Each row below is a small network's average activation on inputs in which a field has the value named, seen along a few directions.
Values that are neighbours, or in one group, have similar rows; names and order tell nothing.
In the rows, 500 means zero.
Random noise pushes rows far along 24 fixed directions. That doesn't count. These rows show it; they differ only by the noise:
[636 387 457 517 535 809 442 641 448 582 599 517 520 607 685 482 567 513
 417 476 629 771 331 456 231 442 628 751 514 371 731 640 556 772 461 370
 532]
[523 623 332 601 332 685 553 365 455 448 467 378 539 720 592 473 471 510
 460 494 607 432 410 507 560 494 361 525 407 475 621 670 372 581 582 418
 454]
[304 498 290 568 565 537 273 418 525 432 438 617 403 547 509 589 364 171
 590 495 443 516 396 465 450 527 471 414 444 416 466 543 531 646 451 511
 484]
[520 473 387 419 335 448 569 599 443 405 606 598 418 280 563 526 358 368
 740 486 576 703 502 384 658 594 384 335 334 564 721 483 622 500 658 416
 517]
[550 397 462 537 645 719 526 487 550 517 524 319 526 545 350 354 427 431
 547 390 438 411 548 464 283 520 645 535 480 520 517 372 502 485 520 348
 533]
[431 423 381 568 551 512 455 423 624 362 512 446 639 573 312 480 402 584
 437 333 433 375 446 494 474 456 798 391 606 383 303 557 463 327 517 353
 438]
[663 381 784 553 528 689 486 533 598 658 607 479 481 429 473 406 517 559
 543 656 355 576 730 594 370 425 489 494 635 657 423 455 570 419 376 509
 539]
[407 573 623 606 490 406 600 584 314 499 525 443 499 630 477 516 440 544
 419 596 607 681 480 639 791 540 738 398 675 458 618 388 283 446 726 379
 588]
[565 474 443 653 588 543 454 535 555 527 711 503 497 421 458 445 580 570
 541 553 467 638 450 387 446 507 676 428 531 397 575 521 619 521 474 346
 447]
[470 590 479 607 310 596 550 458 427 279 594 402 596 413 648 553 319 420
 391 328 373 552 431 501 465 501 438 287 527 489 369 605 503 566 569 483
 524]
[484 408 172 517 515 611 459 332 738 495 615 420 429 467 620 697 538 366
 480 513 594 447 666 356 628 634 369 673 401 257 326 493 337 439 389 256
 453]
[216 396 440 606 425 607 607 532 650 467 727 505 450 171 269 504 467 589
 320 334 507 548 583 396 380 486 481 440 675 425 625 369 343 443 510 388
 303]
[459 489 675 555 412 598 537 613 510 553 600 357 523 270 450 416 354 535
 639 548 546 549 788 837 524 504 260 360 594 521 548 337 428 291 428 572
 594]
[577 573 707 324 419 532 581 453 364 475 365 582 530 594 520 423 468 542
 298 413 336 536 381 650 313 484 358 625 560 523 293 600 527 473 479 589
 535]
[518 512 505 422 650 550 315 542 621 517 359 663 556 560 654 567 410 561
 501 499 327 755 313 368 201 436 539 351 534 582 380 802 654 574 569 288
 531]
[354 689 295 352 847 408 465 561 356 429 490 507 863 526 553 669 397 652
 237 479 597 460 526 643 621 459 455 389 479 396 428 587 433 333 510 433
 616]
[620 146 558 377 365 489 478 553 501 463 239 726 365 614 516 417 504 504
 435 565 659 722 444 437 435 509 560 862 711 581 470 522 505 387 743 547
 656]
[511 539 563 413 699 489 608 564 327 593 499 513 524 614 658 669 202 437
 473 455 380 648 408 513 793 376 675 449 522 684 359 327 645 500 573 507
 555]
[416 366 393 205 595 651 596 548 598 605 455 524 508 474 462 502 471 555
 296 331 591 661 675 539 358 553 499 629 573 499 441 527 290 516 535 515
 477]
[619 500 532 506 368 618 566 583 479 441 687 472 464 396 484 343 577 555
 498 469 514 744 440 598 376 562 446 479 508 519 626 555 588 401 621 530
 447]
[595 322 679 551 502 559 692 528 724 554 638 452 484 471 626 842 619 563
 415 591 585 688 759 490 496 475 695 566 518 546 440 368 442 525 635 525
 522]
[353 467 450 448 544 489 495 579 303 601 453 603 595 496 362 292 199 547
 451 385 490 468 507 510 483 355 659 263 655 644 576 530 486 507 483 518
 541]
[582 439 467 388 732 669 527 596 365 500 699 465 420 569 566 581 443 339
 507 648 569 719 500 461 679 517 502 466 191 638 766 313 483 394 679 361
 534]
[592 599 494 528 384 608 645 579 422 401 534 446 629 492 652 602 548 386
 500 553 538 531 459 521 620 574 342 618 444 545 681 525 579 657 540 589
 553]
[464 469 285 450 577 562 365 529 596 487 776 420 411 323 516 516 403 622
 667 240 632 653 471 504 342 426 622 375 388 411 525 479 635 315 600 264
 342]
[322 566 470 372 540 462 612 487 442 497 494 533 470 397 416 583 316 408
 520 389 419 454 522 473 636 504 393 347 349 510 532 363 448 586 438 558
 426]


Values of F:
f9: [451 620 462 386 572 330 429 479 352 594 388 691 445 529 446 401 449 503
 571 545 509 595 539 518 488 487 530 391 586 649 476 579 606 507 638 524
 554]
f7: [520 381 438 541 488 558 510 583 412 525 597 528 613 562 536 530 432 390
 437 605 587 323 477 513 491 376 449 459 283 490 684 484 466 424 296 507
 579]
f6: [467 499 648 487 325 444 610 432 458 540 365 263 284 568 544 358 515 311
 438 389 422 384 569 434 468 651 523 568 627 644 338 311 229 547 622 473
 556]
f14: [575 541 634 668 636 645 201 396 495 364 607 205 243 549 524 367 562 552
 635 504 349 495 343 428 645 446 498 470 404 552 454 347 477 389 589 359
 365]
f4: [452 493 396 416 481 414 534 601 656 366 501 456 649 462 400 501 649 302
 515 416 398 365 433 386 479 716 703 371 421 466 578 609 428 626 434 557
 427]
f5: [591 639 582 502 621 409 508 478 325 561 399 398 486 643 571 438 578 591
 466 469 463 362 339 461 607 447 546 679 511 577 438 421 572 556 506 547
 519]
f8: [528 445 527 399 519 574 454 333 497 408 459 528 334 643 285 378 526 308
 513 510 311 393 434 361 579 632 566 549 363 467 445 472 328 464 499 283
 418]
f13: [508 536 551 561 400 761 669 466 576 482 380 518 600 593 395 492 423 713
 458 425 383 572 341 386 607 460 503 668 669 409 585 649 439 708 490 256
 396]
f1: [672 398 510 302 646 791 286 481 337 444 593 373 513 645 616 429 588 455
 363 393 558 414 601 516 500 388 657 765 471 613 448 505 475 649 436 620
 499]
f3: [406 486 507 674 446 377 528 281 365 403 642 630 350 355 144 358 497 403
 527 412 434 442 690 370 224 518 780 184 459 442 521 458 489 659 678 453
 512]
f2: [430 477 354 516 856 552 335 389 481 461 534 615 486 578 304 493 525 495
 387 518 392 472 423 360 437 413 658 544 513 512 427 449 632 472 534 447
 426]
f15: [623 483 581 369 411 460 439 449 422 598 569 512 363 577 625 467 540 457
 520 443 491 490 531 519 420 447 564 457 328 467 371 571 464 557 350 509
 482]
f10: [660 464 819 308 412 514 352 504 417 234 450 392 502 547 560 503 671 674
 506 376 562 475 542 521 365 445 644 428 296 516 527 633 354 632 645 562
 528]
f16: [496 599 583 416 432 491 322 449 517 383 415 581 573 545 394 504 395 383
 725 456 382 317 480 682 351 451 456 474 531 598 387 618 677 290 512 323
 501]
f12: [480 542 532 504 436 425 490 562 652 433 489 582 585 408 369 644 642 512
 746 634 611 543 714 713 711 577 497 532 567 411 574 549 529 503 501 579
 519]
f11: [481 644 526 386 384 444 436 568 703 506 380 360 516 285 739 604 550 622
 672 297 559 397 578 462 315 496 262 588 624 806 438 594 608 399 696 375
 462]
The values of F form a ring.
List every value one step from f15, in the order listed. -> f7, f12
List every value one step from f1, in the order listed. -> f4, f2
List every value one step from f9, in the order listed. -> f6, f16
List every value one step from f11, in the order listed. -> f5, f3

Values of Z:
z5: [574 593 270 365 626 553 556 593 449 621 421 415 738 482 390 133 401 513
 526 506 409 368 540 471 579 666 365 519 652 572 494 596 515 300 372 265
 611]
z6: [477 485 473 570 483 460 348 557 566 443 557 456 589 590 541 623 440 554
 672 575 623 365 393 605 629 374 538 345 293 390 640 532 499 327 382 419
 447]
z12: [536 504 430 499 623 562 589 470 481 728 524 569 511 665 430 430 588 532
 399 601 551 513 549 563 439 476 567 547 448 470 588 551 453 594 389 621
 476]
z11: [627 524 508 358 546 549 642 483 368 281 569 350 566 431 405 464 515 308
 532 420 472 473 677 492 464 711 539 490 332 517 508 355 493 502 719 397
 658]
z14: [511 467 601 458 525 633 614 379 435 513 425 533 461 758 513 701 448 388
 437 575 532 436 542 553 562 398 513 559 265 562 568 419 405 657 537 650
 497]
z8: [524 579 484 417 552 486 500 584 569 642 380 456 583 529 590 461 590 474
 505 604 535 539 588 726 454 626 299 581 563 457 443 556 466 488 350 694
 586]
z13: [502 551 315 441 486 624 590 416 481 601 496 582 509 526 558 533 405 213
 506 442 458 549 716 461 395 573 539 525 632 762 411 608 589 663 662 494
 565]
z9: [579 657 485 382 604 673 439 432 463 656 511 365 476 574 442 224 581 584
 505 535 469 598 731 720 572 610 420 543 697 617 397 590 404 474 519 565
 473]
z1: [576 535 564 483 559 410 491 469 571 518 478 467 375 643 461 418 726 427
 452 647 387 543 411 500 551 639 526 516 449 544 417 496 433 388 533 567
 443]
z15: [477 537 450 653 545 569 384 416 358 580 611 497 513 472 579 361 390 641
 288 604 442 454 478 447 499 366 303 365 535 449 444 568 433 408 312 425
 509]
z7: [587 546 469 664 512 577 521 359 526 634 586 419 432 474 590 453 505 553
 488 563 441 445 597 384 446 443 377 511 520 568 389 485 555 496 450 407
 500]
z10: [443 536 431 619 692 276 475 491 383 529 479 573 568 413 575 630 553 529
 392 617 608 364 432 385 335 503 374 553 326 177 559 403 514 551 345 395
 676]
z4: [386 409 435 373 518 387 318 578 452 490 418 568 436 419 547 463 526 513
 431 537 670 540 547 471 543 570 392 630 603 367 510 494 298 388 488 337
 603]
z3: [540 361 422 391 337 598 591 504 472 596 533 495 421 627 560 475 438 441
 456 380 621 377 421 497 515 376 506 639 351 591 577 475 462 477 399 635
 389]
z16: [480 433 517 465 210 413 601 475 538 639 403 637 438 552 570 569 387 404
 644 508 616 428 612 553 491 442 499 412 453 594 557 597 461 581 475 613
 507]
z2: [459 540 417 414 437 512 627 532 408 394 473 486 535 432 479 503 443 586
 447 366 598 564 429 548 634 532 363 598 466 401 578 471 455 497 573 541
 494]
The values of Z form a ring.
List every value one step from z10, in the order listed. -> z14, z16
List every value one step from z13, in the order listed. -> z7, z2
List every value one step from z3, in the order listed. -> z1, z4
List every value one step from z6, in the order listed. -> z8, z15
